Here are a small network's activations along a few directions, averaged over the inputs that share one value of a field.
Values that are neighbours, or in one group, have similar rows; names and order tell nothing.
(in the rows, 500 means zero)
Strong random noise was added to every row along 4 fixed directions; ignore it. To show where, here is one row again and again, with new noise each time:
[248  79 331 442 104 510 558 878 595 119 646  96 840 429 833 278 297]
[566 628 453 483 536 566 468 397 446 445 469 575 483 421 375 470 428]
[509 374 460 573 469 457 513 601 498 318 632 535 649 499 593 393 392]
[568 715 426 593 366 407 626 257 296 483 379 527 491 312 472 294 610]
[351 424 255 272  52 690 544 606 374 190 425 115 716 304 643 179 241]
[703 673 496 290 873 866 210 467 524 419 569 814 426 594 138 672  92]


Values of H:
h10: [530 736 252 377 172 546 733 157  73 568 300 371 596 550 538 101 544]
h6: [452 205 467 435 726 498 309 726 486 247 741 682 496 635 686 420 355]
h16: [614 166 561 460 312 572 601 865 667 437 723 372 859 531 827 393 299]
h7: [473 497 583 941 434  73 738 428 438 532 549 572 537 397 646 442 865]
h12: [402 382 561 729 562 316 567 574 596 625 513 549 459 528 580 580 647]
h9: [590 644 433 415 636 593 495 379 389 445 554 707 494 799 419 503 221]
h13: [442 679 356 230 333 676 341 451  94 282 314 376 480 407 749  76 239]
h2: [312 720 285 316 174 628 465 258 269 432 126  93 259 189 543 222 671]
h15: [414 572 541 463 683 622 155 544 442 429 373 490 270 540 471 660 483]
h11: [336  36 584 787 494 118 515 825 824 558 813 480 606 702 783 764 667]
h14: [547 494 708 489 505 523 433 617 850 743 582 472 477 414 370 691 574]
h1: [410 592 303 120 264 703 546 415 324 409 351 170 573 576 383 467 399]
h3: [623 366 588 415 479 598 635 848 666 566 578 533 674 461 494 559 409]
h8: [592 644 575 655 603 377 558 209 442 718 317 744 379 420 413 618 692]
h4: [502 645 366 315 162 580 676 209  95 413 418 325 629 501 524  45 402]
h5: [770 628 729 503 625 609 621 500 536 694 507 637 455 502 355 565 479]
H is arranged as 4 separate groups.
Which other values are in the same group as h3? Give them in the order they are listed.
Answer: h16, h14, h5
Which other values are in the same group as h8? Give them in the order they are listed.
Answer: h7, h12, h11
Which other values are in the same group as h13? Give them in the order they are listed.
Answer: h6, h2, h15

Values of W:
w10: [450 454 562 492 644 501 363 495 513 468 634 571 425 618 596 517 471]
w5: [520 398 554 533 615 492 435 488 418 284 639 680 589 532 571 527 437]
w15: [407 310 537 310 546 633 480 718 836 472 590 403 646 686 444 753 252]
w2: [569 543 521 587 513 428 665 401 404 503 616 629 572 581 407 430 544]
w11: [379 415 540 463 678 503 377 550 737 644 373 352 239 565 419 797 723]
w8: [605 559 621 754 407 297 589 482 554 606 503 619 500 353 502 473 735]
w13: [470 647 417 600 441 446 520 371 359 466 400 470 395 369 406 428 565]
w9: [503 394 555 445 848 589 372 554 806 596 629 631 445 755 281 934 326]
w12: [405 580 424 436 583 648 357 391 635 541 328 419 299 363 269 713 497]
w1: [614 743 458 461 554 588 358 379 259 506 377 678 396 620 477 408 393]
w16: [416 165 459 357 533 546 469 847 751 357 699 405 699 773 557 592 343]
w4: [477 282 571 516 552 547 401 814 793 618 572 405 521 499 528 797 444]
w7: [273 262 466 248 511 630 324 703 662 417 461 273 560 574 636 595 292]
w6: [662 632 587 540 584 522 500 561 551 658 551 625 423 460 406 485 615]
w3: [462 617 503 586 624 460 492 398 478 427 490 527 432 410 399 482 569]
w14: [645 448 601 487 565 597 509 553 463 578 632 639 568 427 475 504 426]
W is arranged as 4 separate groups.
Which other values are in the same group as w11? Give them in the order they are listed.
Answer: w10, w1, w7
Which other values are in the same group as w16? Give them in the order they are listed.
Answer: w15, w2, w9
Which other values are in the same group as w5? Give them in the order they are listed.
Answer: w13, w12, w3
